Each row below holds a small network's activations on one input, seen along a few directions.
Each table varies a few parts of the input and shows all the possible inputs, shuffled.
Descriptions start from the smaller parts, as in this example, which fits no table here: one of 4 places along a line, together with either a single point or one of 9 places along a line or (one of 2 separate values, together with one of 5 places around a ring).
Shared parts are said once, and a part with two or three values counts as separate values.

Other details of the inputs shift rows strongly along two fixed directions, in all tables alike. That doesn't count.

A family of inputs:
r1: [ -4  52  56  13 -35  20   6 -37  -8 -32  -1 -22 -21]
r2: [ 14   1  27 -12  -9  26  12 -39   2 -26  -7 -16  10]
r3: [-16  -7 -11  32 -37 -24   2  33  23  30  13   5 -16]
r4: [ 27  17  32 -15 -27  30  12 -22  -3  -6  -9 -13  20]
r5: [ -5   2  -3 -26  18  49   8 -12  -2   0   1  17  27]
r6: [-40  23  10  20 -21 -62  17  22  20 -24 -31 -30 -49]
r7: [ 20   9  -8 -56  38  12 -21  17 -14  -4  36  12  30]
r8: [-19  42  55   4 -30  28  30 -45  -5 -45 -41 -32 -16]
r9: [ 34  17  39  13 -13  13   5 -46 -22 -31  -8  -9 -18]
r10: [-15 -52 -52   4  16  -9   9  24  33  37   5  30  16]
r11: [-41  -9 -18  18 -22 -13  28  13  23  14 -26   4 -11]
r12: [ 56   4  19  -9  -4  25 -31 -18 -24  26  27   3  29]
r13: [-40 -18 -23  38   9 -23  -6  13   7  35  -5  13 -17]
r14: [ 71  -2 -11 -56  11   3 -35  36  -8  20  44  11  47]
r15: [-17  12   7 -15  13  43 -16  -8  -9  -4  31  21  21]
r16: [-16  26  52  23  -5  16  18 -61 -29 -63 -31 -17 -42]
r17: [ -5 -27 -23  33  -8 -24 -14  22   5  49   8   9  -9]
r18: [ 32   3  21  -8 -14  19  11 -34   8 -13  -4 -13  12]
r19: [ 19 -62 -55  17  10 -22 -13  41   7  52  26  45  16]
r20: [ 44 -15  15  -5   2  21 -11 -20 -26  -5  16  10  11]
r21: [-16  26  24 -14   0  38  -8 -19 -16 -13  24   9  12]
r22: [ 44  23   8 -27   7  -3 -14   1 -15 -27 -12 -25  11]
r23: [ 45   3 -18 -45  38  14 -22  12 -21  -7  14  -6  31]
r24: [-35   0  -5  32 -29 -17   6  22  19  17   6   4 -24]
r25: [-21 -23 -27  32  -1 -25 -13  19   6  45   4  14  -6]
r26: [-44  12  23  63 -36 -41   9 -15   5  -2 -38 -30 -55]
r27: [ 27  25  11 -26  16   1  -9  -6 -19 -35 -14 -29   5]
r28: [-27   0 -33   7  16 -48   8  27   8  -8 -26 -16 -23]
r29: [  1  10  -5 -48  50  13 -17  15 -11 -12  26  15  21]
r30: [ 12 -10   9 -17   2  32   8 -30   1 -15   1  -4  14]
r31: [-45 -20 -13  46   7 -29  17  -1   9  -6 -22  19 -35]
r32: [-38   2 -33   7  33 -42  10  27  10  -9 -27  -8 -20]
r33: [-46 -19 -16  24 -13 -27  32  -6  31   1 -28  -1 -21]
r34: [ 26 -10   0 -28   1  45   2   1  -5  16  14   9  36]
r35: [ 18 -35 -52 -20  13 -40 -21  75  20  45  33  20  16]
Description of these inputs: one of 5 places along a line, together with either one of 2 separate values or one of 5 places around a ring.
Changing only the place on the line of 5 turns r16 into r9. The same change can be made to r17. Which row results?
> r12
Change only the place on the line of 5 in r6. List by row number the other rows that result.
> r7, r14, r29, r35
Change only the choice among 2 separate values in r6. List by row number the other rows that result.
> r27

A family of inputs:
r36: [-10 -13 -27  13   2 -35 -13  34  14  26   6  -1 -10]
r37: [ 53 -10  -6 -29  21  26 -15  -1 -29   6  10   5  34]
r38: [ -5 -10 -10  48 -38 -19  15   8  14  18 -13   0 -24]
r39: [ 12 -21 -38   3  10 -33 -17  57   6  31  24  24   2]
r40: [  6   4  24 -15   5  31 -16 -26 -17   6  24  10  16]
r41: [-51  53  42  -6  11  21  27 -34 -15 -71 -30 -16 -30]
r42: [-11 -16  -5  50 -30 -24   7   3  15  15  -5   6 -28]
r43: [  7 -18 -29   2 -11 -36   7  27  32  23  -7  -6  -1]
r44: [ 38   9  -6 -34  18  27 -25   8 -20   8  24  -3  35]
r45: [-39  28  43   4  -5  38  17 -42 -12 -24 -18  -9  -5]
r46: [ 26  26  10 -24  14  19 -10   7 -25 -19  11   0  13]
r47: [  9 -31 -24  19 -13 -18 -20  35   8  60  22  21  11]
r48: [-36 -22 -23  20   3 -21  25  12  14   3 -32   5 -19]
r49: [-82  20   2  32  -9 -29  32  -2  23 -26 -45 -24 -47]
r50: [  3 -11 -36  17  -5 -31  -3  29  14  29 -11  -5  -1]
r51: [ 48 -15  -1 -27  30  23 -23  -6 -28   4  19  10  29]
r52: [ -8  27  23 -21  22  11  -3 -16 -18 -40  10   3  -8]
r53: [ 13 -32 -24   4 -10 -38  14  29  21  19 -13   0  -4]
r54: [ 12   6   5 -25  27  18 -15 -25 -10 -13  14   1  18]
r55: [-48  18  31  42 -50 -37  34  -9  26  -9 -42 -28 -48]
r56: [ 40   2   2 -48   9  22 -18   6  -2   2  26  -5  37]
r57: [ 12  31  29 -29  -1   9   6  -6  -7 -41  -1 -12   0]
r58: [ 38 -19   4 -15   6  40 -16 -22 -11  10  42  28  29]
r59: [  4  10   9 -30  26  19 -19 -14 -12 -13  22  -1  15]
r60: [ 32 -43 -30  12 -36 -13   2  30  30  43  20  20  13]
r61: [-16 -34 -29  30 -18   0  17  15  25  30   3  25  -1]
r62: [-21   1  -2  38 -34 -23   6  15   7  28 -18  -7 -20]
r63: [-17  19  10 -18  23  31   8 -31  -6 -27 -12  -8  12]
r64: [-26  49  47  10   6   4   6 -55 -16 -59 -34 -38 -31]
r65: [ 18  -8   9 -24  28  17  -8 -23 -22 -16   8   7  14]
Changing only one part turns r45 into r55. The same change can be made to r49. Which row results?
> r56
Describe the family of inputs behind these rows.
> one of 5 places along a line, together with either one of 2 separate values or one of 4 places along a line
Change only the choice among 2 separate values in r60. List by row number the other rows that result.
> r55
List by row number the other rows that have the place on the line of 5 in common with r65.
> r40, r52, r54, r58, r59
Change only the choice among 2 separate values in r61. List by row number the other rows that result.
> r45

A family of inputs:
r66: [-19  30  70  24 -28  42  22 -72 -15 -37 -21 -14 -21]
r67: [  0  41  70  30 -39  31   9 -71 -19 -34 -14 -22 -24]
r68: [-44  10 -13  53 -21 -60  -3  29  14  20 -22 -15 -44]
r69: [ 61   4   4 -34  -3   5 -16   0  -6   6  14  -9  32]
r70: [-80  13   6  44  -4 -49  25  -6  16 -33 -36 -10 -60]
r71: [  7   3  -2 -22  29  28  13 -23  -9 -25 -10  -1  13]
r72: [ 20 -27 -27  -7  -8 -25   6  33  27  29  -2  -1  12]
r73: [-48 -37 -23  60 -40 -18  29   8  37  34 -18  21 -23]
r74: [ 56   2  -2 -37  30  21 -44   5 -30  10  53  21  33]
r75: [  3 -61 -40  27 -30  -3   3  25  25  69  22  38  16]
r76: [ 15 -14 -20 -39  47  34 -22   2 -11   4  38  33  32]
r77: [ 48  15   6 -33  -1  15 -22  16 -16   6  31   2  22]
r78: [ 25 -43 -50  15  -3 -39  -5  50  13  40   4  10   4]
r79: [ 16 -34 -35   2   6 -23   2  32  11  26  -7  10   5]
r80: [ -8  19   9 -28  15  30   9  -8  -2 -25   3   3  15]
r81: [-28 -34 -58  10  18 -20  -8  46  22  53  10  25  11]
r82: [-19  16  12 -17  22  24  -8 -18 -20 -10   2  -3   8]
r83: [ 53  -4   4 -66  23  48 -11 -17 -12  -7  21   0  54]
r84: [  7  17  21 -12  21  10 -19 -13 -22 -25  20  -1  -3]
r85: [ 32  -4  -3 -38  37  39 -35   7 -26  25  37  18  47]
r86: [-24 -26  -9  70 -56 -31  17  10  28  35 -10   2 -36]
r87: [-30  41  53  -4  19  14   4 -48 -27 -63 -14 -15 -31]
r88: [-14  61  58  -5 -11  14  13 -35 -17 -65 -20 -36 -27]
r89: [ 69   2  11 -55  10  41 -25 -13 -17  -9  23  -9  45]
r90: [-81  33  16  63 -25 -54  16  -3  11 -21 -51 -36 -69]
r91: [-30  49  49 -16  -1  22  20 -38 -14 -63 -22 -24 -14]
r92: [  7 -45 -61  -6   3 -26  10  47  41  43   4  15  22]
r93: [ 14  -2   0 -23  21  18   5 -18 -15 -19  -7  -2  15]
r94: [  4 -17 -24  -2  -7 -21   1  48  17  27   8  13   3]
r95: [-12  -8 -19  47 -25 -67  13  26  17   8 -37 -14 -39]
Changing only one part turns r83 into r69. The same change can be made to r70. Which row results?
> r74
Describe the family of inputs behind these rows.
> one of 5 places along a line, together with either a single point or one of 5 places around a ring
